arr =
7461  3104  6137  5057  4049  3438  6300  5366  3835  6055  4063  4817  5231  2696  3438  3874
1309  6482  2828  4185  5003  5898  2796  3334  5368  2929  5433  4289  4334  6979  5738  5318
6440  4373  6176  5560  5023  5207  5384  6372  4630  5374  4630  5721  4151  4459  4701  5316
4049  4372  5662  5510  4727  5424  3868  5264  3781  4045  5025  4623  3915  3819  4767  5783
5933  5074  5556  5281  3271  5176  5510  5406  2580  5215  5392  3868  5546  4362  5235  6803
8121  2635  6341  4998  5866  3220  6179  6011  6071  6541  3554  5909  4902  2402  3533  3052
4872  3845  2989  2676  5465  3387  4243  4897  5973  5228  3309  3593  4115  3371  5487  4333
4926  4864  5848  5584  3202  5509  4841  5511  2000  4374  5236  4289  4225  4505  4759  6329
6503  4354  6170  5822  5667  4796  5690  5394  6109  5473  4676  6643  4858  5105  3773  3523
Rows and columns are counted from 0.
(0, 0)	7461
(7, 3)	5584
(7, 14)	4759
(8, 2)	6170
(8, 5)	4796
(3, 8)	3781
(5, 11)	5909
(4, 7)	5406
(3, 0)	4049
(3, 10)	5025
(6, 7)	4897
(0, 8)	3835
(2, 5)	5207
(2, 2)	6176
(7, 10)	5236
(6, 2)	2989
(8, 9)	5473
(8, 0)	6503
(1, 6)	2796
(4, 5)	5176
(2, 12)	4151
(0, 6)	6300
(4, 4)	3271
(0, 12)	5231
(2, 9)	5374
(2, 0)	6440
(7, 7)	5511
(5, 14)	3533
(4, 14)	5235
(1, 13)	6979
(6, 14)	5487
(1, 3)	4185
(1, 15)	5318
(7, 4)	3202
(8, 3)	5822
(3, 3)	5510
(8, 7)	5394

X =
[[-11.5  -3.6 -10.9  13.5  13.6]
 [  8.2  -8.5  13.9  13.3   7.0]
 [  0.2 -15.7  -8.9  -4.9  10.3]
 [ -8.5 -17.5 -16.5   4.5 -13.0]
 [ -5.7 -19.2 -11.5   9.2 -10.6]
 [ -0.8 -17.0  -5.3   0.4   2.2]]
Indices start at 0.
(0, 0)	-11.5
(4, 1)	-19.2
(4, 3)	9.2
(1, 1)	-8.5
(1, 4)	7.0
(2, 0)	0.2
(0, 1)	-3.6
(1, 3)	13.3
(4, 4)	-10.6
(5, 3)	0.4
(1, 2)	13.9
(5, 4)	2.2
(5, 1)	-17.0
(3, 1)	-17.5
(2, 2)	-8.9
(2, 3)	-4.9
(0, 4)	13.6
(3, 4)	-13.0
(2, 4)	10.3
(5, 0)	-0.8

m =
[[25.9, 11.0, -2.9, -26.5, -34.3, 18.2, -1.6, 26.4, -25.7, -16.7, -35.1, 30.1],
[6.9, 36.0, -42.9, 33.5, -4.1, 13.4, 45.4, -10.1, 14.7, 34.3, -11.1, 2.7],
[-20.3, -7.9, 4.1, 6.2, 1.0, -29.3, 28.5, 39.2, -37.0, 15.9, 0.5, 43.8],
[23.0, -11.5, 20.8, -23.6, -9.5, 27.2, -18.6, 18.0, -12.4, -28.9, -32.3, 9.2],
[-21.5, -12.9, 5.4, 18.1, 21.9, 26.0, -14.3, 24.3, 22.5, -24.4, 7.3, -15.7]]
m[-5,0]: 25.9
m[-1,-2]: 7.3
m[-3,-12]: -20.3
m[:, -6]: [-1.6, 45.4, 28.5, -18.6, -14.3]
m[:, -4]: [-25.7, 14.7, -37.0, -12.4, 22.5]
m[4,11]: -15.7
m[-2,11]: 9.2
m[-4,8]: 14.7
m[4]: [-21.5, -12.9, 5.4, 18.1, 21.9, 26.0, -14.3, 24.3, 22.5, -24.4, 7.3, -15.7]
m[-4,9]: 34.3
m[-2,1]: -11.5
m[-5]: [25.9, 11.0, -2.9, -26.5, -34.3, 18.2, -1.6, 26.4, -25.7, -16.7, -35.1, 30.1]
m[-4,6]: 45.4
m[-5,1]: 11.0
m[-5,7]: 26.4
m[3,4]: -9.5
m[-5,-9]: -26.5
m[-2]: [23.0, -11.5, 20.8, -23.6, -9.5, 27.2, -18.6, 18.0, -12.4, -28.9, -32.3, 9.2]
m[:, 0]: [25.9, 6.9, -20.3, 23.0, -21.5]
m[-3,-2]: 0.5
m[4,-10]: 5.4
m[-3,9]: 15.9
m[-2,7]: 18.0
m[-4,-2]: -11.1
m[-3,-8]: 1.0
m[1,-12]: 6.9
m[:, -10]: [-2.9, -42.9, 4.1, 20.8, 5.4]
m[:, 7]: [26.4, -10.1, 39.2, 18.0, 24.3]
m[-5,-7]: 18.2
m[:, -2]: [-35.1, -11.1, 0.5, -32.3, 7.3]
m[1,-1]: 2.7

W =
[[-37.6  45.0 -23.9   1.2  -9.1 -42.3   6.3 -11.4 -25.5  14.4]
 [ 12.6 -22.4  29.9  23.4 -10.2  31.1 -10.0  14.3  24.6   8.0]
 [ -3.7  -3.7  22.6  37.2  -1.6  11.4  -9.3  19.1   7.2   2.9]]
W[0,0]	-37.6
W[0,3]	1.2
W[2,9]	2.9
W[1,6]	-10.0
W[2,3]	37.2
W[2,6]	-9.3
W[2,8]	7.2
W[:, 6]	[6.3, -10.0, -9.3]
W[2,4]	-1.6
W[1,1]	-22.4
W[1,5]	31.1
W[1]	[12.6, -22.4, 29.9, 23.4, -10.2, 31.1, -10.0, 14.3, 24.6, 8.0]
W[:, 2]	[-23.9, 29.9, 22.6]
W[:, 3]	[1.2, 23.4, 37.2]
W[1,2]	29.9
W[1,3]	23.4
W[0]	[-37.6, 45.0, -23.9, 1.2, -9.1, -42.3, 6.3, -11.4, -25.5, 14.4]
W[2,5]	11.4
W[2]	[-3.7, -3.7, 22.6, 37.2, -1.6, 11.4, -9.3, 19.1, 7.2, 2.9]
W[2,0]	-3.7
W[:, 1]	[45.0, -22.4, -3.7]

B =
[[0.07, -0.10, -0.15, 0.05, 0.13, 0.07, 0.02, 0.19, 0.25, 0.16, 0.22],
 [-0.12, 0.09, 0.12, 0.06, 0.03, 0.24, 0.22, 0.18, 0.21, 0.02, -0.13],
 [0.15, 0.23, 0.10, -0.08, -0.17, 0.01, 0.13, 0.08, 0.02, 0.15, 0.26],
 [-0.05, 0.12, 0.10, 0.03, 0.09, 0.27, 0.17, 0.21, 0.16, -0.04, -0.16]]
Indices start at 0.
(0, 0) = 0.07
(0, 9) = 0.16
(1, 10) = -0.13
(0, 4) = 0.13
(1, 1) = 0.09
(2, 4) = -0.17
(0, 1) = -0.10
(2, 3) = -0.08
(2, 0) = 0.15
(2, 6) = 0.13
(1, 9) = 0.02
(1, 0) = -0.12
(3, 1) = 0.12
(1, 7) = 0.18
(1, 2) = 0.12
(2, 10) = 0.26
(3, 10) = -0.16
(2, 7) = 0.08
(1, 5) = 0.24
(3, 9) = -0.04
(3, 7) = 0.21
(2, 1) = 0.23
(1, 4) = 0.03
(3, 4) = 0.09
(3, 5) = 0.27
